J_921: [154  77  72 162]
J_303: [122  98 128 100]
J_751: [151 161 154 162]
J_635: [151 141  98 169]
J_17: [123 162 101 163]
J_297: [ 87 111 156 170]
common J_635 J_303:  => [98]
row of J_921 => [154  77  72 162]

J_611: [126 172 115 125  92]
J_542: [ 76 178 168 183 160]
J_332: [151 124 107 178 174]
J_654: [ 53  78 150 204 148]
J_978: [ 53  78 189 204 139]
J_944: [ 79 151 177  79 100]
tail: [151 177] => [ 79 100]
row of J_332 => [151 124 107 178 174]
common J_332 J_542:  => [178]
row of J_944 => [ 79 151 177  79 100]
row of J_654 => [ 53  78 150 204 148]
common J_332 J_944:  => [151]

J_828: [120 113 107 161]
J_61: [137 113 107 101]
J_596: [136 113 114  51]
row of J_596 => [136 113 114  51]
tail: [136 113] => [114  51]
common J_596 J_828:  => [113]

J_666: [151 147 154 118 140 161 127 122]
J_896: [108  97  80 127  78 153 164 124]
J_263: [116  98 196 130 169 132 132 116]
J_686: [119 159 177 135 110 170 130 128]
J_371: [109 128 154 130  87 154 101 140]
tail: [170 130] => [128]
row of J_263 => [116  98 196 130 169 132 132 116]

J_720: [152 102  98 120 160 130 190  86]
J_606: [179 114  73  86 161 130 159 114]
J_938: [102  85  73  92 161 130 159 114]
q: [152 102  98 120 160 130 190  86] => J_720
row of J_938 => [102  85  73  92 161 130 159 114]
tail: [102  98] => [120 160 130 190  86]
perm: [159 102 130  73 114  92  85 161] => J_938

J_166: [132 129 140 128 130 127 127 125 123 137 126 128 127 131 141 129 135 122
 135 120 133 128 123 136 127 137 133 137 120 115 130 140 129 126 136 126
 135 129 128 127 126 127 146 130 130 137 136 129 126 124 131]
J_734: [131 128 136 132 130 128 128 125 125 133 126 125 127 130 137 129 134 125
 132 123 128 128 123 134 120 133 128 128 123 118 130 137 129 126 133 126
 133 129 128 127 126 127 140 137 129 135 135 129 126 125 126]
J_18: [127 119 103 134 115 128 126 129 144 168 124 140 154 107 123 126 156  66
 124 107 131 128 100 116 134 101 124 125 112 141 112  94 112 141 144 102
 133 127 103 123 128 117 142 172 122 138 123  97 123 131 126]
J_524: [113 116 111 129  82 116 151  75 112 187 112 153 150 127 127 162 145 118
 129  83 131 128 128 105  92 177 100 134  79 131 179 156  99 117 121 145
 113  98 128 137 156 126 112 179 148 129 136 102 120 128  52]
J_649: [131 128 136 132 130 128 128 125 125 133 126 125 127 130 137 129 134 125
 132 123 128 128 123 134 120 133 128 128 123 118 130 137 129 126 133 126
 133 129 128 127 126 127 140 130 129 135 135 129 126 125 126]
J_77: [135 128 125 130 127 122 130 136 126 129 128 128 125 126 120 119 131 129
 134 131 128 128 128 125 127 130 131 119 123 135 126 127 127 118 132 134
 128 129 125 126 126 131 129 126 125 128 127 139 129 130 126]
J_273: [128 127 123 130 127 128 127 133 131 137 127 130 132 125 126 129 134 115
 128 123 129 128 123 125 129 122 128 127 123 131 126 120 127 128 127 124
 129 129 123 127 126 129 131 137 128 130 127 122 126 129 131]
J_781: [129 135 125 130 125 128 118 120 128 127 128 132 128 123 129 133 126 128
 126 126 128 129 129 131 125 128 137 134 125 126 126 126 130 133 140 130
 129 128 133 125 127 132 126 137 134 123 135 123 133 136 130]
row of J_734 => [131 128 136 132 130 128 128 125 125 133 126 125 127 130 137 129 134 125
 132 123 128 128 123 134 120 133 128 128 123 118 130 137 129 126 133 126
 133 129 128 127 126 127 140 137 129 135 135 129 126 125 126]
tail: [107 131 128 100] => [116 134 101 124 125 112 141 112  94 112 141 144 102 133 127 103 123 128
 117 142 172 122 138 123  97 123 131 126]
q: [128 127 123 130 127 128 127 133 131 137 127 130 132 125 126 129 134 115
 128 123 129 128 123 125 129 122 128 127 123 131 126 120 127 128 127 124
 129 129 123 127 126 129 131 137 128 130 127 122 126 129 131] => J_273
perm: [133 128 134 137 125 130 125 128 136 125 130 133 123 127 135 133 126 128
 135 132 126 120 129 126 128 129 129 130 129 130 128 134 133 126 128 132
 128 118 137 125 140 125 131 127 126 123 129 126 128 123 127] => J_649

J_391: [123 169 159  71 180 128 102  82 118 166  94 176 117 140 144  95  63 135
 117 135 116]
J_883: [ 82 139 151 167 176 124 167  90 167 132 128 168 178  94 123 119 133 102
 124 177 188]
J_793: [128 151 168 133 123 139 102  82 119 166  94 188 167 124 132 167  93 178
 167 176  90]
J_151: [ 93  68  89 128  84  88 133 143  76  99 197 107 107 177 168 120 138 114
 107 118 192]
J_653: [151 124 188 167 123 176  94 138 132 167 178 168 133 119 124 102 165  90
 167 128  82]
tail: [102  82 119 166  94] => [188 167 124 132 167  93 178 167 176  90]
perm: [123 119 132 167 151 166  94 167 102 168 133 167  82 176 139 128 124 178
 188  93  90] => J_793
row of J_883 => [ 82 139 151 167 176 124 167  90 167 132 128 168 178  94 123 119 133 102
 124 177 188]
q: [151 124 188 167 123 176  94 138 132 167 178 168 133 119 124 102 165  90
 167 128  82] => J_653
row of J_151 => [ 93  68  89 128  84  88 133 143  76  99 197 107 107 177 168 120 138 114
 107 118 192]
perm: [128 119 177 167 151 176 167  94  90 188 168 139 124 102  82 124 123 178
 167 132 133] => J_883

